Here are a small network's activations along a few directions, averaged over the inputs that share one value of a field.
Values that are neighbours, or in one group, have similar rows; names and order tell nothing.
In the rows, 500 means zero.
Random noise pushes rows far along 13 fixed directions. That doesn't count. These rows show it; they differ only by the noise:
[397 414 756 656 457 503 294 635 299 310 713 432 360 163 745 468 579 231
 610 803 386 316 577 471 728]
[392 265 562 580 404 600 498 414 370 406 638 357 522 326 636 502 324 325
 468 900 459 408 451 682 424]
[423 562 613 507 702 296 385 621 467 433 620 328 418 488 621 481 466 279
 577 862 407 445 489 471 594]
[545 525 429 387 268 522 563 635 463 133 390 484 338 401 318 698 547 574
 707 633 563 231 452 555 559]
[520 485 281 425 348 370 475 322 534 428 497 426 510 533 604 335 501 428
 399 726 462 691 450 725 266]
[371 560 533 280 595 631 344 267 411 278 534 516 683 709 438 736 233 251
 270 510 445 195 456 599 549]
[549 609 358 612 344 559 123 504 278 357 413 332 341 258 499 288 786 593
 647 612 558 665 628 498 444]
[578 544 525 514 384 238 618 565 405 405 529 544 253 395 675 415 622 463
 514 212 451 492 511 661 643]
[539 545 531 484 639 565 456 407 362 454 567 457 493 603 577 280 457 554
 595 241 307 412 519 230 643]
[530 350 344 493 372 280 647 505 697 545 581 466 475 500 614 208 519 552
 539 851 381 682 450 556 250]
[474 393 362 574 488 239 570 457 835 464 521 592 443 490 476 246 610 672
 544 508 296 404 544 516 391]
[518 504 245 413 365 642 507 312 456 280 327 453 525 510 445 436 491 578
 526 490 432 377 330 645 430]
[582 533 123 246 604 538 766 371 610 443 284 343 602 844 437 300 341 643
 643 691 279 512  67 388 355]
[560 525 458 467 453 467 747 671 669 659 410 646 522 481 607 488 636 660
 516 396 547 532 343 594 429]
[409 543 341 334 507 605 266 933 507 608 262 583 547 494 253 315 675 676
 494 742 457 359 278 442 472]


Field Basi:
m4: [523 256 454 492 373 382 747 492 633 411 587 533 419 500 470 273 381 552
 567 544 385 470 549 503 460]
m27: [494 519 530 530 460 460 367 609 379 690 507 514 475 511 423 543 520 499
 363 449 588 650 546 529 452]
m22: [458 379 651 720 659 528 522 365 244 662 517 252 379 447 560 770 394 365
 475 562 447 660 376 365 590]
m13: [644 286 478 374 291 403 588 545  77 589 524 358 165 569 379 481 421 494
 432 552 408 854 314 189 561]
m26: [509 619 464 499 403 678 286 363 473 295 377 550 539 470 289 728 570 523
 512 410 673 448 688 535 544]
m5: [425 658 554 472 650 412 355 486 667 470 412 636 541 611 437 717 579 353
 373 373 456 391 546 487 675]
m16: [512 722 414 321 572 418 378 707 465 603 498 427 719 666 428 196 336 406
 422 638 762 607 700 835 383]
m8: [359 387 550 539 416 531 373 484 652 530 507 711 553 457 372 668 548 474
 330 498 496 412 584 532 401]
m3: [511 564 454 601 675 429 607 609 282 627 238 297 274 443 545 640 597 473
 570 419 369 549  49 460 752]
m21: [419 576 463 773 690 347 268 392 548 582 469 405 479 417 527 334 608 475
 473 402 421 520 619 644 540]
m10: [430 478 535 470 615 602 520 132 539 237 565 522 645 674 498 533 223 395
 483 225 351 169 592 493 574]
m14: [509 454 493 457 372 649 437 641 513 492 526 677 567 456 388 352 553 571
 548 373 445 420 579 321 557]
m25: [489 246 627 527 323 600 511 471 402 528 624 535 431 403 446 595 452 507
 442 547 580 649 645 352 431]
m6: [467 401 498 458 472 659 429 607 354 818 440 589 557 460 511 450 539 474
 285 535 503 732 273 456 491]
m18: [629 699 485 390 202 603 581 399 480 350 573 644 638 367 958 538 648 136
 486 559 590 740 467 696 526]
m15: [504 352 544 732 464 224 478 244 553 436 702 478 312 348 546 382 555 489
 458 364 438 538 746 556 520]
m20: [452 416 490 679 332 618 414 518 733 404 565 625 568 227 590 414 718 569
 621 743 487 397 609 560 405]
m19: [490 546 575 519 601 469 286 746 297 683 514 462 414 484 288 342 530 601
 462 353 585 568 657 379 645]
m11: [572 685  57 548 598  72 497 300 696 399 270 221 357 576 644 119 679 503
 643 693 386 823 376 780 287]
m17: [548 793 477 509 557 556 274 376 232 359 457 467 519 396 633 345 576 354
 440  84 634 427 587 814 734]
m2: [410 348 732 713 672 327 397 301 732 643 699 590 435 496 438 702 513 530
 359 371 533 653 855 302 410]
m9: [490 414 588 421 225 596 571 459 156 427 446 630 358 379 569 805 474 361
 205 118 588 408 373 814 606]
m7: [443 605 393 680 731 499  64 344 365 433 371 334 332 457 390 327 702 569
 614 357 268 539 533 217 627]
m12: [397 695 422 704 866 465 310 388 355 407 313 200 426 425 480 540 498 403
 567 438 401 254 332 705 732]
m1: [418 420 449 527 884 690 520 275 634 826 332 378 681 789  98 836 277 769
 359 477 563 553 365 246 358]
m23: [385 326 678 805 589 578 382 715 311 640 429 342 276 141 521 604 649 570
 596 603 529 469 433 459 583]
m24: [468 580 718 377 359 522 570 800 442 613 488 681 591 447 553 835 443 262
 279 502 803 504 536 837 535]
Basi is arranged as 6 separate groups.
Q: Which other values are in the same group as m12? Give them in the order they are listed.
A: m27, m22, m3, m21
Q: Which other values are in the same group as m18? Give them in the order they are listed.
A: m14
Q: Which other values are in the same group as m4? Give them in the order they are listed.
A: m25, m2
Q: Which other values are in the same group as m24? Give them in the order they are listed.
A: m26, m5, m16
Q: Which other values are in the same group as m13? Give them in the order they are listed.
A: m6, m15, m19, m17, m1
